A small network was shown many inputs. Here are its activations along a few directions, one row for each input.
Each table varies a few parts of the input and shows all the possible inputs, shuffled.
A made-up example of a description, with smaller parts first: one of 8 places around a ring, together with either a single point or (one of 2 separate values, together with one of 4 places along a line) or one of 11 places around a ring.
Shared parts are said once, and a part with two or three values counts as separate values.

Other details of the inputs vary at random and push rows far along two fixed directions, the same in every table; ignore that.

Table:
x1: [-30  57 -19  -5 -19  11  20 -26  50  -2 -20]
x2: [ -3  46 -14  11   2  -7 -10  -9  35  16 -23]
x3: [  4  39 -18  14  15 -14 -17  -7  21  18 -26]
x4: [ 14 -75  23 -33   4  26  24  34 -80 -17  35]
x5: [  3  15 -16  10 -40 -30  -1   7  37   4 -22]
x6: [ 32  -8  -9  23  52 -13 -42   0 -52  40  13]
x7: [-55   5   3 -77 -12  79  91  -9  -4 -61   5]
x8: [-29 -39  16 -39 -34  24  49   2   8 -52  10]
x9: [-32 -29   8 -45 -42  28  53  -1   2 -46  16]
x10: [-17 -47  28 -62  30  81  55  13 -79 -34  40]
x11: [ 24 -42  12  21   4 -34 -31  14 -10   5   2]
x12: [-16  46   2  32 -30  -5 -13 -23  65   4  -4]
x13: [ 29  -7   0  25  47 -10 -42   5 -45  40  12]
x14: [ 27 -16  16  27 -12 -40 -28  19  16   7 -11]
x15: [ 36 -51  10  21  13 -33 -41  20 -45  20  20]
x16: [-30  59 -29  -8 -17   8  24 -32  47  -3 -21]
x17: [ 37 -24  -4  16  67  -9 -40  12 -71  33  14]
x18: [  9  12  15  41   2  -7 -36  -8  15  20  13]
x19: [ 22 -16  13  23 -15 -39 -24  19  21   2 -10]
x20: [-23  75 -38   6 -15 -14  10 -30  68   3 -42]
Each input here is: one of 2 separate values, together with either a single point or one of 4 places along a line or one of 5 places around a ring.
The inputs of x3 and x7 match in every part but the choice among 2 separate values. If x15 is changed in the same way as x3 into x7, which row does it become?
> x9
A walk changes only the place on the ring of 5. It starts at x10 and steps to x13. List the rest of the walk in order.
> x6, x17, x3
A walk changes only the place on the line of 4. It starts at x4 and steps to x15. List the rest of the walk in order.
> x11, x14

Table:
x21: [-22 -18   8 -37 -24  15  41   6  14 -53   3]
x22: [-38  40  -1 -37  10  65  44 -23 -12  -6  -1]
x23: [  4  -9 -20   4   6 -21  -7   9  11  -3 -18]
x24: [-18 -25 -12 -35  -1   4  30  18   3 -26 -15]
x25: [ 18   1  17  25 -33 -46 -22  24  43  15 -37]
x26: [  0  -8 -42  36 -63 -48 -47 -20   1  45  37]
x27: [-24 -17  27 -35 -47  22  47  35  22 -41  -6]
x28: [-21 -10 -13 -32 -20  11  37 -10  19 -34 -22]
x29: [-19  24 -25 -36  -7  35  60  -8 -22 -22   3]
x30: [  7  -1  19  14 -42 -15  -1  12  36  -6 -22]
x31: [-28  -5 -12 -24  -9  28  47 -14  -1 -39   9]
x32: [ 66 -55  31  61  38 -27 -62  40 -68  34  42]
x33: [ 23  17 -25   6  18 -12   2 -11 -33  23  -8]
x34: [-26  10  31 -20 -29  53  41   1  28 -28  24]
x35: [ 35 -63 -21  46 -21 -56 -73 -10 -70  66  57]
x36: [ 20 -77  33 -12  33  17   8   5 -85 -25  49]
x37: [-13  36  -9  27  19  -1 -32 -31  33  21 -18]
x38: [  6  40 -38 -18 -16 -14  15  -7  20   7 -43]
x39: [ 24 -74  48   1  10  33  14  22 -75 -15  49]
x40: [ -1  62 -26  12  14 -12  -7 -25  21  41 -25]
x41: [ -5 -20  10  -6  -1   9  20  -4 -15 -35  27]
x42: [-10  31 -14  22  12 -17 -18 -31  38  21 -17]
x43: [ 23 -51  -2 -57  36  16  25  33 -91   0   2]
x44: [ 16 -49  56  -6  37  64  -8  30 -68  -3  59]
x45: [  1  63 -51  -6 -17 -41  -1  10  50  19 -61]
x46: [ 26 -14   2  24  -1 -50 -35   2  13   5 -19]
x47: [ -3  39   3  32  14  -8 -42 -13  38   9   1]
x48: [-11  13  -6  -7 -27 -37   3   9  55 -20 -31]
x49: [ 33 -14  14  37  47 -28 -59   6 -23  28  27]
x50: [-14  43 -16  30  20  -1 -35 -20  38  17 -12]
x51: [ 20   9  10  34 -31 -34 -28  27  42   9 -18]
x52: [-18 -12  -9 -14  -5  15  35 -23  -5 -26   3]
x53: [  2  13  -6  10 -26 -58 -16  -1  59  -2 -45]
x54: [  8  17  14  35  26 -12 -49 -18  14  20   2]
x55: [ 14  23  30  43   4   4 -40  -4  26  30  -2]
x56: [ 58 -49  47  50  52 -15 -68  25 -61  52  36]
x57: [-15  11 -26 -53  -9  31  53  12 -17 -26 -13]
x58: [-24 -14  27 -27   5  32  30 -20  -2 -25  25]
x59: [-40  46 -10 -34  10  66  41 -11 -11 -12   4]
x60: [ -4  19 -29   6 -17 -48  -8  -5  59   6 -56]
x61: [-20 -10   0 -16  26  30  14  -8 -14 -10  20]
x62: [-32  36 -16 -42   7  50  51 -10 -12 -10   7]
The inputs of x41 and x36 match in every part but one. If x23 is changed in the same way as x41 into x36, which row does it become?
> x28
The inputs of x59 and x22 match in every part but one. If x47 is changed in the same way as x59 into x22, which row does it become?
> x54
What is each input in this table made of?
> one of 2 separate values, together with either a single point or (one of 4 places along a line, together with one of 5 places along a line)
Which other rows does x31 become when the place on the line of 5 takes its other values? List them by row number.
> x23, x24, x50, x61
Which other rows does x38 become when the place on the line of 4 takes its other values? List them by row number.
> x28, x30, x46
Which other rows does x31 become when the choice among 2 separate values takes its other values? List them by row number.
> x52

Table:
x63: [-15  20  -6  -4   8  12   8 -17  12  -4  -1]
x64: [-29  37  -3   0  -5  19  11 -29  39  -8  -2]
x65: [ 27 -28  -7  14  34 -12 -31   5 -57  26  20]
x66: [-36 -22  15 -52 -22  67  65  -3 -28 -40  35]
x67: [  3  22 -30   4  17 -23 -12 -10   8  17 -23]
x68: [ 22 -21  15  28  21  -1 -39   7 -40  29  33]
x69: [-40   4 -21 -51 -27  34  62 -18  -2 -33   0]
x70: [-11  51 -28  12  -3 -21  -7 -22  47  11 -31]
x71: [ 15  26 -20  42   3 -35 -41 -18  18  35  -7]
x72: [ 36 -29  20  18  41  -3 -33  23 -51  22  19]
x73: [ 36 -82  45  27   9 -23 -42  32 -41   4  36]
x74: [ -10 -100   33  -70  -24   37   64   34  -61  -64   32]
x75: [-21  43 -22 -23 -10   4  30  -8  42 -15 -40]
x76: [ 36 -83  35  16   6 -25 -29  35 -44  -3  29]
x77: [-28   3   5 -14 -14  36  25 -23   1 -16  23]
x78: [ 22   6  -7  43 -42 -76 -41  10  62  13 -34]
x79: [  8  25   2  16  20  -4 -16   0  18   9 -17]
x80: [ 21  28 -32  29  -5 -47 -36   0  17  40 -24]
x81: [ -3  35   9  21  -9   1 -10  -7  38   8 -10]
x82: [-13 -33  38 -35  33  66  31  10 -49 -30  33]
x83: [-38  41  -7 -35 -39  31  59 -11  49 -34 -23]
x84: [-39  63 -16 -25 -29  20  47 -19  71 -30 -42]
x85: [ 29  26 -21  28  10 -46 -36  10  14  35 -34]
x86: [ 30 -33   2  11  28  -8 -29  18 -63  28  24]
What is each input in this table made of?
> one of 4 places along a line, together with either a single point or one of 5 places around a ring
The inputs of x72 and x85 match in every part but the place on the line of 4. If x71 is changed in the same way as x72 into x85, which row does it become?
> x69
List by row number the other rows that have the place on the line of 4 in common with x86.
> x65, x70, x78, x83, x84
